Each row below holds a small network's activations on one input, seen along a few directions.
Each table varies a few parts of the input and shows all the possible inputs, shuffled.
Descriptions start from the smaller parts, as in this example, which fits no table here: one of 2 separate values, together with either a single point or one of 11 places around a ring or (one of 5 places around a ring, together with one of 6 places along a line).
Shared parts are said once, and a part with two or three values counts as separate values.

Rows:
r1: 187 576 -390 212 4 -469 76 354 -457 -184 -353 -195 40 53 424
r2: 68 18 116 -56 184 -504 686 478 60 55 -151 -764 -58 -124 135
r3: -87 -273 -69 -376 36 1 81 6 -321 28 701 568 -48 161 -334
r4: 126 134 -202 188 -38 520 -749 -296 -119 119 -371 164 -45 -49 314
r5: -285 8 114 -232 -343 -120 299 -269 198 -25 279 719 55 161 -255
r6: 105 66 8 301 -37 109 145 91 -446 474 -451 -264 372 -534 -134
r7: 123 634 40 121 505 249 -292 291 -27 280 -500 -217 138 -258 -189
r8: -24 -205 14 -35 -252 -189 -58 -80 248 78 424 359 552 416 -195
r9: 6 -245 352 25 296 699 -181 -196 461 317 -102 -350 -246 -178 -29
r10: 133 197 13 -82 197 196 -219 86 418 -353 -20 -335 -539 331 558
r11: -241 -352 -35 120 -172 -263 -161 72 95 -179 443 537 -8 -156 -390
r12: -189 -173 -8 -255 -257 -202 37 -405 -102 -374 209 164 13 260 -644
r13: 78 -386 46 69 -122 -27 335 -132 -8 -237 -107 -385 -226 -85 739
Question: What is each input in this table made of?
Answer: either one of 5 separate values or one of 8 places around a ring

Rows:
r14: -88 -222 -23 48 -124 427 -359 -336 -104 350 17 340 148 -226 -552
r15: 214 229 23 252 364 265 -305 216 -86 189 -388 -235 10 -301 347
r16: 51 -179 14 81 -181 -322 588 257 143 -44 -8 -643 -207 104 436
r17: -20 -103 149 -75 113 473 -129 -120 619 36 99 -223 -384 198 207
r18: 110 271 -138 26 129 471 -418 -120 139 97 -124 -26 -190 183 137
r19: -212 -587 121 -239 -237 259 -116 -422 422 -60 414 303 -203 85 -2
r20: 61 48 -90 121 -137 -413 342 79 -55 -252 -289 -462 -105 93 411
r21: -44 -20 -45 -106 -33 -429 474 56 -128 -446 233 29 -122 62 -12
r22: -86 186 25 -49 59 -384 339 148 -347 185 -94 98 252 -279 -493
r23: -26 119 -188 -129 -33 -399 412 173 -385 -199 208 151 68 49 2
r24: -46 138 -14 105 2 -342 279 255 -361 7 82 253 194 -135 -141
r25: -113 -11 -52 -42 -96 -225 -95 31 2 -1 219 566 416 33 -350
r26: 14 225 206 83 242 602 -332 -100 22 331 -342 -79 153 -202 -263
r27: -156 -17 -12 -50 -43 -158 21 56 -144 196 186 280 440 -1 -759
r28: 146 116 4 40 270 76 -242 58 133 -167 -376 -417 -402 -25 426
r29: 115 237 -18 196 378 310 -248 242 -178 383 -520 -517 12 -393 -20
r30: 102 -174 192 -24 298 195 39 186 251 -21 -85 -547 -400 -16 484
r31: -84 -272 -44 -59 -257 226 -346 -490 204 -215 327 298 -222 135 -139
r32: 151 177 -120 66 307 195 -230 212 -226 35 -325 -349 -180 -20 447
r33: 18 147 127 -56 59 345 -357 -223 398 -176 -207 -30 -337 168 174
r34: 166 247 -100 287 -63 -300 194 180 -166 130 -373 -244 284 -200 310
r35: -179 -410 130 -310 -178 -340 257 -9 346 -165 564 306 -26 313 -245
r36: -79 -178 40 -192 -123 -341 124 -127 124 -385 488 374 62 329 -296
r37: 101 246 106 216 244 572 -476 -124 143 211 -211 119 64 -57 50
r38: -74 72 -123 -207 -262 -353 0 69 -97 -144 462 372 233 332 -361
r39: -173 -214 105 -247 -97 -504 611 171 145 -178 343 -8 -208 101 14
r40: -106 -224 -114 -104 -203 289 -331 -411 -113 -18 291 489 40 128 -71
r41: 156 150 -217 126 -87 -297 377 181 -342 -66 -205 -364 129 52 441
r42: 153 186 62 204 -50 -229 399 228 -372 258 -423 -439 339 -323 -17
r43: -69 -182 -5 38 -261 331 -474 -318 11 129 38 606 140 -186 -162
Question: Changing only one part turns r40 into r31. The same change can be made to r32. Which row results?
Answer: r28
Question: What is each input in this table made of?
Answer: one of 5 places along a line, together with one of 6 places around a ring
Question: Start at r22 and move only the place on the line of 5, one step at a time. The first step leads to r24. Which rows follow, in order?
Answer: r23, r21, r39
Question: Which other rows does r16 become when the place on the line of 5 takes its other values? List them by row number.
Answer: r20, r34, r41, r42

Rows:
r44: -60 -179 -98 -72 -171 322 -383 -500 -58 -227 308 585 -114 247 46
r45: 11 -102 -273 50 -335 -508 333 49 -301 -227 305 235 101 214 280
r46: -21 112 169 -6 427 413 -451 81 537 143 -39 -128 -298 5 -58
r47: 56 314 38 25 372 -401 383 452 33 -183 -190 -572 -194 -61 58
r48: -152 -230 -147 11 -530 -248 -28 -359 -44 -320 389 616 128 298 -92
r49: 51 173 76 176 97 182 -33 151 -330 614 -305 -62 429 -529 -582
r50: 18 -285 327 18 265 602 -247 -25 434 250 11 -205 -158 -193 -28
r51: 160 152 -240 196 -107 -251 225 147 -347 -306 -271 -391 -247 -57 611
r52: 80 600 -291 181 144 -23 -514 179 -471 209 -437 255 441 -129 -257
r53: 69 13 -87 236 -125 179 -91 -105 -544 545 -431 101 398 -564 -205
r54: 40 -434 157 75 43 591 -296 -287 230 176 -107 -43 -189 -229 346
r55: 18 161 -222 -167 -86 -669 243 300 -174 -330 314 243 128 348 92
r56: -103 86 31 -204 111 -598 520 394 47 -111 396 124 114 195 -260
r57: -90 -323 113 -106 -101 -474 666 257 -25 84 454 -87 186 20 -280
r58: -205 -30 100 -274 217 212 -260 -194 355 -40 376 358 -157 248 -567
r59: -268 -34 130 -248 -78 -302 159 -18 315 -202 465 495 143 269 -624
r60: -174 -438 238 -200 36 347 -84 -297 258 114 420 214 -59 81 -554
r61: 117 -55 -73 177 18 529 -547 -235 130 -64 -83 116 -230 6 531
r62: 136 449 192 19 426 132 71 275 342 88 -407 -601 -159 15 234
r63: 171 -98 136 122 22 304 174 -129 75 157 -467 -580 -64 -236 608
r64: 64 -209 -17 90 -89 -200 484 81 -257 -67 -267 -568 -189 -317 437
r65: -151 24 -161 -184 -310 -412 -136 -132 126 -386 394 565 123 439 -314
r66: -149 -564 133 -172 -146 357 -123 -541 23 11 299 425 -63 26 -140
r67: -13 537 -76 187 311 5 -251 259 -210 476 -386 36 381 -302 -621
r68: -78 85 -119 -310 -9 197 -506 -262 97 -258 310 539 -203 381 -187
r69: -260 -567 128 -171 -532 -138 253 -381 1 -78 391 512 133 38 -257
r70: 67 -88 119 121 159 -270 526 320 -32 12 -147 -791 -121 -243 43
r71: 85 223 -64 -50 195 384 -683 22 266 -84 -89 58 -327 149 313
r72: -259 -419 270 -221 -316 -122 321 -118 203 -10 514 351 155 84 -621
r73: 165 404 -229 18 115 -435 110 379 -197 -375 -273 -443 -259 97 395
r74: 240 246 -131 273 -28 234 -104 -52 -7 -31 -492 -481 -160 45 762
r75: 241 515 -75 49 229 84 -201 193 124 -138 -491 -468 -134 184 576
r76: 166 81 303 34 188 311 235 152 258 266 -342 -745 -141 -193 239
r77: -86 -459 -9 -96 -290 -430 617 -3 -237 -28 325 127 201 -56 126
r78: 116 338 -348 421 -123 95 -384 -52 -620 322 -448 212 405 -279 -51
Question: What is each input in this table made of?
Answer: one of 5 places around a ring, together with either a single point or one of 6 places around a ring
Question: Changing only the place on the ring of 5 turns r46 into r50. The same change can be made to r59. Which row results?
Answer: r72
Question: List by row number the other rows that have the place on the ring of 5 in common with r51.
Answer: r44, r45, r48, r61, r74, r78
Question: List by row number the other rows that have the place on the ring of 5 in common with r64.
Answer: r53, r54, r63, r66, r69, r77

Rows:
r79: -132 -365 106 -282 -19 334 -143 -126 102 162 523 438 -88 96 -63
r80: 5 -43 34 52 -85 477 -196 -403 86 -2 -243 -24 -163 -11 247
r81: -34 60 -313 148 28 331 -488 -40 184 -61 -80 207 -57 54 311
r82: -150 -6 117 -115 -166 -58 -228 -275 39 114 44 495 356 -36 -362
r83: -101 -43 -81 -165 -251 -457 303 129 -261 -197 90 114 91 11 -323
r84: 105 305 -99 123 170 -184 168 410 -217 296 -275 -498 72 -371 -111
r85: 142 -205 32 61 -177 396 -295 -421 177 -53 -147 57 -268 -32 394
r86: 80 72 214 80 244 -70 289 259 -140 149 -384 -619 94 -341 108
r87: 101 -177 257 181 288 406 -313 -18 126 297 -307 -242 -34 -284 69
r88: -30 35 167 -265 20 -202 405 166 662 -304 250 -446 -331 354 129
r89: 35 373 -181 137 96 193 -497 -8 30 48 -137 306 -142 150 158
r90: 205 499 -258 -33 96 -255 109 278 -348 -111 -248 -111 35 148 128
r91: 93 282 -6 117 204 348 -367 114 -42 447 -281 -191 68 -416 -297
r92: 49 -45 -62 144 -361 -454 434 68 -27 107 165 18 500 154 -189
r93: -79 -54 221 -256 141 296 -127 -128 845 -135 205 -158 -349 367 -75
r94: 120 -191 45 83 -194 -141 156 -121 -61 -266 -102 -312 -194 19 576
r95: -110 -387 -51 -176 139 189 -195 -258 2 -61 402 289 10 73 -334
r96: 54 17 285 86 326 448 -244 -34 41 313 -413 -316 78 -353 -86
r97: -96 -57 39 -35 -51 -443 362 21 -252 -276 303 141 -59 -84 -254
r98: 39 79 -302 129 -72 -250 -49 238 -25 -270 -61 -121 -74 53 462
r99: 30 11 0 53 -111 -20 306 -104 -153 -204 -166 -384 -89 38 452
r100: -197 -100 -20 -106 -196 92 -214 -134 -90 -7 90 412 54 44 -523
r101: -9 -86 66 188 -314 106 -52 -204 150 252 144 379 496 121 -352
r102: 108 458 -160 42 164 327 -334 41 -134 64 -299 282 26 120 -33
r103: 92 -129 164 220 192 -87 239 302 -55 167 -277 -523 -62 -234 246
r104: -240 -94 11 36 32 175 -52 -225 -55 -45 310 470 -73 -39 -418
r105: -153 39 -61 -66 -155 -524 383 39 -144 19 79 194 350 82 -164
r106: -43 -343 159 -258 -96 -235 339 168 -93 -51 513 184 -139 96 107
r107: 7 -307 -116 -205 4 -351 333 19 -157 -220 407 26 -32 48 -153
r108: 109 405 -208 84 106 -387 -31 248 -189 -169 -108 -67 -78 172 351
Question: Changing only one part turns r79 into r106. The same change can be made to r95. Which row results?
Answer: r107
Question: What is each input in this table made of?
Answer: one of 2 separate values, together with either a single point or one of 6 places along a line or one of 8 places around a ring

Rows:
r109: 37 -59 -146 101 -327 -568 465 -10 -266 -178 -169 -276 67 -111 281
r110: 0 23 162 46 28 -481 526 441 143 4 57 -453 127 -9 -146
r111: 1 -23 -19 -178 103 209 -136 -127 323 -287 349 102 -447 414 -116
r112: -146 -292 218 -102 -273 173 19 -527 104 -319 63 220 -106 169 325
r113: 186 101 217 19 301 832 -555 -117 316 115 -504 -361 -351 -34 571
r114: 335 396 -163 317 418 210 81 304 -102 184 -728 -823 -68 -269 559
r115: -112 -528 277 -197 -36 221 106 -277 175 -71 332 142 -210 -59 132
r116: -24 242 -177 -224 160 -527 359 367 -105 -195 -43 -305 -151 194 -27
r117: -27 -31 -32 67 -171 105 -299 -107 224 -400 436 304 -230 318 300
r118: 128 296 -228 -24 -149 -560 289 335 -208 -247 65 -42 59 150 398
r119: -65 -312 296 -240 87 190 34 -144 578 -12 309 -2 -96 240 -121
r120: -57 -185 156 101 -70 -439 612 273 -277 -63 67 -271 -23 -317 123
r121: 110 386 -9 281 322 542 -673 -82 -114 548 -651 -165 73 -410 2
r122: -132 -195 -211 121 -307 -95 -202 -333 -260 156 -115 349 311 -151 -319
r123: -70 -38 151 -111 91 29 -132 29 54 356 162 203 487 -3 -614
r124: -28 282 -112 -115 80 82 -249 62 -185 6 126 383 123 113 -613
r125: -162 -247 -59 15 -71 89 69 -139 -212 359 117 388 199 -347 -464
r126: 26 186 -320 124 -185 -13 -313 51 -187 43 130 608 234 111 -271
Question: What is each input in this table made of?
Answer: one of 3 separate values, together with either a single point or one of 5 places around a ring
Question: Changing only the choice among 3 separate values turns r119 into r110. The same change can be made to r115. Which row results?
Answer: r120
Question: Which other rows does r126 become when the place on the ring of 5 takes its other values? List them by row number.
Answer: r122, r123, r124, r125

Rows:
r127: 29 179 44 167 388 282 -259 174 70 193 -255 -318 -210 -291 -49
r128: 100 -61 -67 -112 -166 -297 292 91 103 -547 262 -304 -293 341 508
r129: -3 -6 -6 -173 80 -422 369 337 -100 -55 130 -353 -10 73 -157
r130: -32 -85 -187 -110 -221 32 -260 -253 -286 196 197 558 424 90 -217
r131: -233 -517 176 57 -128 225 13 -293 244 114 336 241 26 -87 -297
r132: 91 182 -52 69 212 423 -151 -212 222 -141 -208 -227 -558 110 648
r133: -18 -279 203 -97 -70 -339 709 43 20 -52 -11 -239 -6 -131 65
r134: -121 83 -1 -156 -179 39 -285 -108 71 85 166 417 247 196 -494
r135: -107 -240 34 -30 -108 270 -179 -290 358 -319 509 495 -316 389 240
r136: 91 282 -53 -78 -187 -495 300 347 -135 -136 -72 -135 214 106 -181
r137: 113 86 -201 -84 -222 -592 273 198 -477 7 -126 43 358 7 108
r138: 101 402 -64 396 229 163 -367 136 6 65 -401 -146 26 -253 -111
r139: 136 254 -182 223 61 189 -356 -23 -454 141 -547 -76 114 -293 80
r140: -93 -181 177 -346 109 117 -146 -73 187 123 319 374 126 135 -386
r141: -53 -100 178 274 203 405 47 -75 173 326 -300 -330 -142 -390 243
Question: What is each input in this table made of?
Answer: one of 3 separate values, together with either a single point or one of 4 places along a line
Question: Changing only the choice among 3 separate values turns r140 into r129. The same change can be made to r134. Which row results?
Answer: r136
Question: List by row number the other rows that have the choice among 3 separate values in common with r127.
Answer: r132, r138, r139, r141

Rows:
r142: -147 -611 48 -366 -297 -86 115 -372 83 -374 703 240 -251 229 -42
r143: 185 -216 -31 45 -64 -366 739 160 -272 -410 127 -417 -241 -54 433
r144: -38 -63 -171 -257 -27 -217 -25 -121 128 -409 640 633 -106 550 -116
r145: 108 119 -175 358 237 510 -711 40 -181 435 -365 43 82 -427 90
r146: 110 -192 288 177 172 629 -11 -39 625 184 -257 -396 -128 -62 334
r147: 223 506 -226 114 -370 -415 252 234 -462 -161 -335 -78 402 37 54
r148: 245 363 -150 -98 41 -664 312 506 -171 -416 119 -214 -35 183 362
r149: -162 -231 -48 -117 -61 -61 -359 -192 -253 271 264 767 411 -244 -509
r150: -148 173 165 21 483 461 -459 -128 288 304 -471 -348 -203 -439 -113
r151: -69 223 81 21 209 -184 481 367 -211 312 -284 -481 37 -272 -438
r152: 110 -220 78 -114 -40 474 -183 -124 187 -186 -161 -347 -656 72 624
r153: 178 305 -100 -4 356 232 -443 -10 162 -295 -77 -81 -327 365 598
r154: -407 -237 240 -166 126 -5 -85 -191 180 199 185 348 -3 -125 -839
r155: 128 -133 215 240 8 -206 875 297 156 150 -12 -515 140 -50 93
r156: -254 -508 398 -172 -245 86 253 -166 512 109 530 183 161 175 -330
r157: -76 184 -236 220 150 -329 224 319 -613 380 -313 -17 381 -371 -83
r158: 90 513 -190 216 -228 353 -652 -199 -55 80 -488 -2 -29 137 267
r159: -77 25 -187 -117 -449 -214 -322 -381 -103 -172 195 683 366 296 -382
Question: What is each input in this table made of?
Answer: one of 3 separate values, together with one of 6 places around a ring
Question: Changing only the choice among 3 separate values turns r151 into r154. The same change can be made to r147. Which row results?
Answer: r159
Question: Which other rows does r153 become when the place on the ring of 6 takes its other values? List them by row number.
Answer: r145, r146, r150, r152, r158

Rows:
r160: -151 -365 -62 -304 -390 -510 390 -144 149 -570 672 330 -188 543 144
r161: 243 785 -225 330 244 -144 1 426 -527 255 -813 -452 253 -369 151
r162: 241 147 106 170 329 18 223 382 163 68 -438 -917 -196 -179 592
r163: -48 296 -114 87 33 421 -732 -262 -157 263 -182 569 288 -78 -520
r164: 233 262 13 271 289 42 249 367 -302 336 -620 -753 50 -487 310
r165: 267 281 -79 139 185 -33 128 230 73 -303 -483 -848 -483 36 938
r166: -206 -445 132 -270 -238 -438 502 5 219 -246 707 264 8 297 -274
r167: -59 -205 130 31 75 612 -458 -321 66 356 2 284 91 -201 -348
r168: -52 -293 200 -109 156 627 -455 -273 427 132 195 167 -238 45 -47
r169: -233 -375 61 -134 -324 -483 491 -24 -128 0 499 406 334 11 -579
r170: -225 129 -206 -144 -300 -645 226 43 -454 -91 323 720 440 86 -746
r171: -10 -217 43 -66 -58 533 -565 -430 471 -201 139 231 -359 297 379
Question: What is each input in this table made of?
Answer: one of 3 separate values, together with one of 4 places along a line
Question: Which other rows does r168 become when the place on the line of 4 takes its other values? List them by row number.
Answer: r163, r167, r171
